[[-13.699 -13.015 -13.507 -14.477 -13.385 -11.666 -13.834 -12.342 -11.891
  -14.309 -12.297]
 [-21.446 -18.195 -18.774 -20.899 -20.257 -15.070 -21.829 -16.628 -15.768
  -22.422 -18.085]
 [ 23.157 -12.979 -12.088  -2.215  17.990 -23.637  23.651 -19.195 -21.562
   24.582  10.344]
 [-13.421 -14.323 -14.981 -14.485 -14.877 -16.119 -12.906 -15.083 -15.290
  -13.439 -15.347]
 [-24.411 -22.138 -23.231 -25.046 -24.228 -20.155 -24.460 -21.060 -20.298
  -25.479 -22.299]
 [ 21.984 -12.768 -11.909  -2.413  17.016 -23.019  22.458 -18.747 -21.024
   23.356   9.660]
 [-10.265 -12.870 -13.617 -12.069 -12.862 -16.709  -9.361 -14.589 -15.223
   -9.918 -14.386]
 [-12.959 -14.190 -14.728 -13.905 -14.577 -16.477 -12.383 -15.192 -15.544
  -12.797 -15.401]] --> -14.190

[[ 0.19 -0.26  0.12  0.08 -0.15 -0.04 -0.16  0.27 -0.12 -0.23 -0.05  0.06
   0.04  0.11  0.03 -0.05]
 [-0.19  0.22 -0.03  0.07  0.13 -0.05  0.19 -0.09  0.15  0.09 -0.05 -0.10
  -0.02 -0.11 -0.03  0.01]
 [-0.18  0.17 -0.01  0.03  0.15 -0.03  0.26  0.01  0.13  0.16 -0.08 -0.09
  -0.01 -0.12  0.02 -0.01]
 [-0.08  0.12  0.03  0.15  0.06 -0.12  0.02 -0.02  0.12 -0.09 -0.03 -0.06
  -0.01 -0.04 -0.08  0.03]
 [ 0.08 -0.13  0.02  0.03 -0.08  0.11  0.01  0.12 -0.07 -0.03 -0.14 -0.01
   0.03  0.00  0.18 -0.11]
 [-0.11  0.11  0.03  0.11  0.08 -0.10  0.06  0.02  0.12 -0.06 -0.03 -0.06
  -0.01 -0.05 -0.07  0.02]
 [ 0.17 -0.20  0.12  0.07 -0.12 -0.07 -0.26  0.20 -0.09 -0.26  0.07  0.10
   0.02  0.20 -0.05  0.01]
 [-0.05  0.09  0.02  0.20  0.03 -0.11 -0.02 -0.08  0.10 -0.11 -0.03 -0.06
   0.00 -0.03 -0.10  0.03]
 [-0.17  0.25 -0.04  0.09  0.13 -0.07  0.09 -0.25  0.15  0.03  0.00 -0.08
  -0.03 -0.10 -0.10  0.06]
 [-0.14  0.12  0.04  0.07  0.11 -0.09  0.11  0.07  0.12 -0.04 -0.03 -0.05
  -0.02 -0.04 -0.06  0.02]
 [ 0.16 -0.28  0.06  0.09 -0.17  0.03 -0.06  0.32 -0.13 -0.12 -0.18  0.00
   0.06  0.05  0.17 -0.17]] --> -0.28

[[-1.88 -0.77  1.12  0.09 -1.00  0.41 -0.38  0.78]
 [-1.29 -0.64 -0.07  0.79  0.38 -0.41  0.54  1.30]
 [ 1.86 -0.35 -1.85 -0.57  0.81 -1.32  0.13 -1.31]
 [-2.04 -0.20  0.61 -0.91 -0.90  0.70 -0.23 -0.48]
 [-1.45 -0.86  0.09  1.18  0.57 -0.39  0.71  1.30]
 [-1.59 -0.10  0.60  0.90 -0.26  0.11 -0.39  0.91]
 [-1.00 -0.16  0.31 -0.03 -0.61  0.16 -0.50  0.39]] --> -0.16

[[ 1.3  1.1 -1.2 -1.3  0.7 -0.1  0.4 -2.5  0.4 -1.1 -1.7]
 [-2.0  0.8  2.5  0.3  1.2  0.5  1.0  0.3  0.3  0.6  0.0]
 [ 1.9  0.5  2.3  0.7 -1.8 -0.9 -0.1 -0.6 -1.0  1.1  0.7]
 [ 0.1 -2.0 -0.3 -1.0 -0.1  0.6  1.2 -0.4  1.2 -0.3  1.2]
 [ 0.2  0.0  0.8  0.6  0.4  1.0  0.4 -0.2  0.8  1.3  1.1]
 [ 1.5  2.2  1.7  1.2  0.9  0.1  2.2  0.3  0.4  1.6  1.5]
 [ 1.0  0.3 -0.7  0.1 -1.2  1.4 -0.1  0.9  0.1  0.6 -0.2]
 [ 0.3  0.3 -0.9 -1.2  2.0 -0.1 -1.1  0.5  0.5 -0.4 -0.8]
 [-0.3  0.8  0.1 -0.3  0.9  1.8  0.3  1.3  2.3  1.5  0.7]] --> 0.8

[[ 0.462  0.285  2.549  0.303 -0.496  0.391  1.190 -1.120 -0.651  0.820]
 [-0.208  0.458 -0.022 -1.850  1.375  0.374  0.177  1.305 -0.078  0.809]
 [-1.024 -0.246  0.033  1.014 -0.172 -0.318  0.236 -1.156 -1.835  0.177]
 [ 0.831 -0.310 -1.230 -0.162 -0.845  0.885 -1.365 -2.924 -1.068  0.977]
 [ 0.115 -0.435  0.402  1.260 -0.456 -0.788 -1.081  1.926 -0.122  0.857]
 [ 1.440  0.374 -0.032  0.834 -0.284 -1.836  0.731 -0.783  0.307 -0.494]
 [ 0.633 -0.782  0.299 -1.478  0.744  0.990  1.220 -0.219  0.605 -1.499]
 [-0.611  0.583 -0.300 -0.312  1.820  0.742 -2.635 -0.602  0.328 -1.722]
 [-0.003 -0.026  1.506  0.653 -0.212  2.469  0.904  1.689 -0.900 -0.062]
 [ 1.582  1.104 -1.190 -0.491  1.685 -0.698 -1.016 -0.080 -0.166 -0.075]
 [-0.198 -0.926  0.684  0.322  0.692 -2.472  0.703 -1.229 -1.004 -0.012]
 [-1.433  0.492  1.655  1.042  0.048  1.308  0.151  1.447 -0.704 -0.343]] --> 0.492

[[-0.32  2.09  0.70 -0.07  0.62 -0.43  0.40  1.50  0.87  1.99 -0.54 -0.87]
 [-0.13  1.41  1.46  0.96  0.83  0.48  0.57  0.98  2.11  1.20 -1.20  0.57]
 [-0.57  0.38  0.48 -0.90  0.71  0.16  0.75  2.56  0.65  1.55 -1.01 -0.05]
 [ 0.39  1.65  1.14  0.16  0.81  0.11  0.13  1.31  0.27  1.10 -1.83  0.86]
 [ 0.14  1.26  0.38 -0.80  0.86 -0.19  0.11  1.82  0.99  0.49 -0.36  1.38]
 [ 0.05  1.19  1.39  0.00  0.78  0.74  0.05  1.24  1.62  0.29 -0.27  1.88]
 [ 0.31  2.77  0.29 -0.53  0.51  0.14 -0.71  0.88  2.22  0.28  0.12  0.61]
 [-0.08  0.94  1.62  0.52  0.96  0.90  0.29  0.98  1.79  0.94 -0.14  0.86]
 [ 0.04  2.27  1.92  1.03  1.97 -1.64  0.17  0.44  0.88  1.50  1.20 -0.07]
 [ 0.41  0.98  1.15  0.32  0.84  0.27  0.39  1.44  0.81  0.76 -1.72  1.67]
 [ 0.08  1.70  0.53 -0.49  0.64  0.27  0.03  1.44  1.64  0.50 -0.30
   1.13]] --> 1.70
